These are the activations of a small neural network, seen along a few directions. Each row is one input.
Each table varies a few parts of the input and shows all the possible inputs, shuffled.
Descriptions start from the smaller parts, as in this example, which fits no table here: one of 4 places along a line, together with either a single point or one of 9 places along a line or (one of 3 separate values, together with one of 8 places around a ring).
Shared parts are said once, and a part with two or three values counts as separate values.
In the rows, 128 means zero.

Rows:
r1: [111  36 103 158 166 117 110  85 114 135 121  56 185]
r2: [164 109 140 154 107  69 215 178 105 100 120 151  64]
r3: [125  90  96 119  78 123  55  44 173  93 168 117 161]
r4: [136  95  85 140 103 163  51  61 184  89 171 106 127]
r5: [142 207 173  98 162 164 149 176 135 148 153 129 246]
r6: [154  73  80 155 170 204  78  84 156  98 165  78  99]
r7: [ 80 180 135  99 163  89 121 125  71 110  92 195  34]
r8: [ 98 179 243 122 177 133 204 150 148 150 135 169 144]
r9: [ 91 173 141  63 194 109 186 227 196 128 140 156 139]
r10: [105 193  64  89 133 122  76 170  87 128 100 175 105]
r11: [113 187 106 112  97 165  57 149  61 156 120 179 138]
r12: [142 190 237 130 162 161 159 147 137 164 135 148 204]
r13: [106  54 105 154 132  84 102  64 141 153 125  72 191]
r14: [104 204 129  80 179 134 167 222 169 129 155 130 202]
r15: [ 85 186 165 128 134 124 116 103  53 146 110 202  54]
r16: [178 143 168 184  44 130 189 137 107 152 103 109 132]
r17: [179  64 207  89  79 108  63  88 109 120 135  57  20]
r18: [177 122  79 136  81 111 176 194 128 107  85 130 140]
r19: [182 104  92 129 110  83 196 204 138 102  92 152  90]
r20: [111  74  96 155 107  72  84  52 171 170 134  90 181]
r21: [166 130 173 182  72  97 224 145 105 143 120 129  76]
r22: [123  76  89 116  76  93  76  32 171 139 160 117 174]
r23: [143  96  82 152 133 183  59  78 169  68 162  89 113]
r24: [ 77 156 203  91 194 109 199 191 164 121 139 172 113]
r25: [ 97 184  77  75 161  92 102 163 103 115  82 182  57]
r26: [105  38  91 165 169 164 130  82 115 124 141  53 142]
r27: [ 99 186 161 139 101 162  78 117  55 171 117 192 104]
r28: [188 130 117 150  48 142 168 158 115 137  85 113 167]
r29: [132  53  73 150 181 203 125  87 132 118 148  61 109]
Question: Describe the family of inputs behind these rows.
Answer: either a single point or one of 10 places around a ring or (one of 3 separate values, together with one of 6 places around a ring)
Question: Which other rows does r2 become when the place on the ring of 6 takes its other values? List them by row number.
Answer: r16, r18, r19, r21, r28
Question: Which other rows does r24 become when the choice among 3 separate values takes its other values? List them by row number.
Answer: r2, r7

Rows:
r30: [143 110 130 149  61 129 100  70  94 140 117 120 103]
r31: [140 118  89 130 104  99 119 136  82 107  94 139  43]
r32: [ 88 100  88 108 179 142  57  75 170 125 162 105 152]
r33: [162  68 107 158 125 131 169 131 175 113 140  73 168]
r34: [ 84 197 134  90 183 139 143 192 117 120 123 189 101]
r35: [117 140  81 106 125 117  69 134  88 102 109 156  43]
r36: [163  46  90 168 115 136 141  93 155 106 136  69 129]
r37: [105 184 173 123 139 152 102 116 104 159 136 161 174]
r38: [123  55  84 127 146 140  63  66 152 105 156  84 119]
r39: [144 112 110 141 103  86 164 155  89 111  90 142  52]
r40: [145 134 143 129 119  83 203 190 115 114 100 150  84]
r41: [102 174 141 121 119 147  46  75 100 139 143 156 138]
r42: [ 92 188  91  93 163 135  68 147 106 110 124 187  65]
r43: [113 120 124 113 174 144 164 151 191 129 152  95 222]
r44: [158 157 196 138 105 125 169 149 128 170 123 135 178]
r45: [128 175 193 122 128 141 148 140 118 165 129 155 190]
r46: [148 104 127 136 146 135 182 158 193 124 145  77 209]
r47: [ 91 120 112 112 186 148 119 126 180 136 158 101 203]
r48: [105 195 162  95 174 129 189 211 125 127 122 168 112]
r49: [161 127 173 157  72 115 157 123 119 163 119 134 147]
r50: [115 132 133 128  81 143  50  62  91 131 124 134 106]
r51: [134 172 166 110 144  99 212 215 128 123 117 154 108]
r52: [156 106 144 166  57 120 131  90 102 152 110 118 111]
r53: [153  39  81 151 126 139 108  72 148 101 142  70 114]
Question: The inputs of r51 and r44 match in every part but one. If r39 is changed in the same way as r51 into r44, which row does it become?
Answer: r52
Question: Describe the family of inputs behind these rows.
Answer: one of 3 separate values, together with one of 8 places around a ring
Question: Which other rows does r46 become when the place on the ring of 8 takes its other values? List them by row number.
Answer: r32, r33, r36, r38, r43, r47, r53
Question: Which other rows does r30 become when the choice among 3 separate values takes its other values? List them by row number.
Answer: r31, r53

Rows:
r54: [132 156 173 141 105 116 159 135 103 138  96 164  62]
r55: [103 171 147 122 115 140 105 125 103 153 131 131 178]
r56: [146 143 189 138  90 118 180 145 108 133 116 150  91]
r57: [159  59  63 188 103 156  80  48 131 101 151  65 117]
r58: [107 187 150 106 128 134  83 124 100 128 127 166 112]
r59: [133 120  23 119  39  27  90 118 118 113  84 160 125]
r60: [111 138 118 113 161 122 156 178 131 103 134 158  69]
r61: [ 97 143 104 105 167 148 131 151 145 140 118 117 189]
r62: [108 149 107  97 181 128 130 162 119 119 133 157  85]
r63: [120 130 127 136 156 103 176 179 121 117 122 133  80]
r64: [ 98 162  94  90 183 134 114 145 124 125 142 150 121]
r65: [152 138 174 140  99 119 184 131 107 164 122 132 132]
r66: [ 86 154 101  95 165 146 113 150 138 135 132 140 153]
r67: [110  30 156 113 144 115  60  48 179 137 155  58 153]
r68: [129 175 154 112 145 129 100 126  86 115 115 177  78]
r69: [136 128 127 137 157 139 160 163 168 140 132 129 199]
r70: [139 159 161 149  97 148 133 129 143 165 142 154 184]
r71: [191  51  35 161  78 181  69  79 108 110 133  50  99]
r72: [122  37 125 129 135 125  71  38 165 116 158  66 144]
r73: [133 120 151 126 133 100 194 193 134  99 127 116 110]
r74: [130 160 168 125 117 128 120 140 110 119 104 189  55]
r75: [101 187 147 105 109 147  85 120 116 127 133 158 141]
r76: [154 156 172 146  90 138 169 128 136 167 126 128 173]
r77: [134  32  94 158 112 146  69  42 148 101 148  75 138]
r78: [149 126 132 139 161 128 190 159 154 139 119 100 186]
r79: [150 116 135 139 157 110 205 170 132 125 128 106 153]
Question: Describe the family of inputs behind these rows.
Answer: either a single point or one of 5 places along a line or (one of 2 separate values, together with one of 10 places around a ring)
Question: What sort of input is r59?
Answer: a single point
Question: Which other rows does r78 become when the place on the ring of 10 takes its other values? List them by row number.
Answer: r60, r61, r62, r63, r64, r66, r69, r73, r79

Rows:
r80: [113 107 159 140 132 165  58  43 130 150 155  96 156]
r81: [168  28  91 152 137 118 148 103 195  98 155  39 135]
r82: [177  37 165 166 115 134 162  86 166 115 159  52 138]
r83: [177  61 166 181  72 138 146  80 132 149 140  65 163]
r84: [100 184 174 122 176 111 214 206 119 156 108 158 154]
r85: [102 196 193 106 138  76 203 195 136 148 114 182 146]
r86: [128 125 114 119  91 115  94 122  68 107 103 143  35]
r87: [123 212 171  91 117 104 162 193 137 136 121 194 128]
r88: [101  77 150 129 165 166  59  38 170 129 171  90 141]
r89: [100 187 189 119 159  85 217 196 127 155 105 170 155]
r90: [ 93  55  87 114 188 154  57  52 178  97 176  86 137]
r91: [182  76 112 174  47 136 135  80 119 150 120  88 187]
r92: [139 130 113 147  92 121 110 117  82 100 105 151  35]
r93: [125 198 144 105 167 170 153 200 120 128 124 162 131]
r94: [120 122 109 137 109 153  45  47 112 150 146 112 174]
r95: [113 208 185  95 123  86 183 191 138 143 118 191 139]
r96: [170  67  64 158  71 128 133 105 144 122 115  81 180]
r97: [135 116 117 115 119  75 101 131  70 134  90 176  27]
r98: [128 216 159  84 129 133 148 192 130 124 126 183 126]
r99: [106 186 160 117 186 140 198 205 107 143 110 151 147]
r100: [126 213 147  95 143 156 138 195 124 131 121 168 125]
r101: [159  39  44 146 114 114 136 115 181  96 132  53 153]
r102: [104 106  57 126 129 146  34  62 130 125 150 110 175]
r103: [145 123  90 172 103 138 129 107  88 108 111 154  44]
r104: [123 119 116 116  95  94  90 125  69 124  94 154  28]
r105: [ 85  74  35 116 163 136  29  67 170  97 167  95 157]
r106: [113 191 147 116 179 165 173 203 114 140 118 153 139]
Question: Describe the family of inputs behind these rows.
Answer: either one of 5 places along a line or one of 10 places around a ring or (one of 2 separate values, together with one of 6 places around a ring)
Question: Start at r95 and move only the place on the ring of 10, one step at a time. The first step leads to r85. Which rows follow, in order?
Answer: r89, r84, r99, r106, r93, r100, r98, r87
Question: Which other rows belong to the same alternative as r103? List them by row number.
Answer: r86, r92, r97, r104
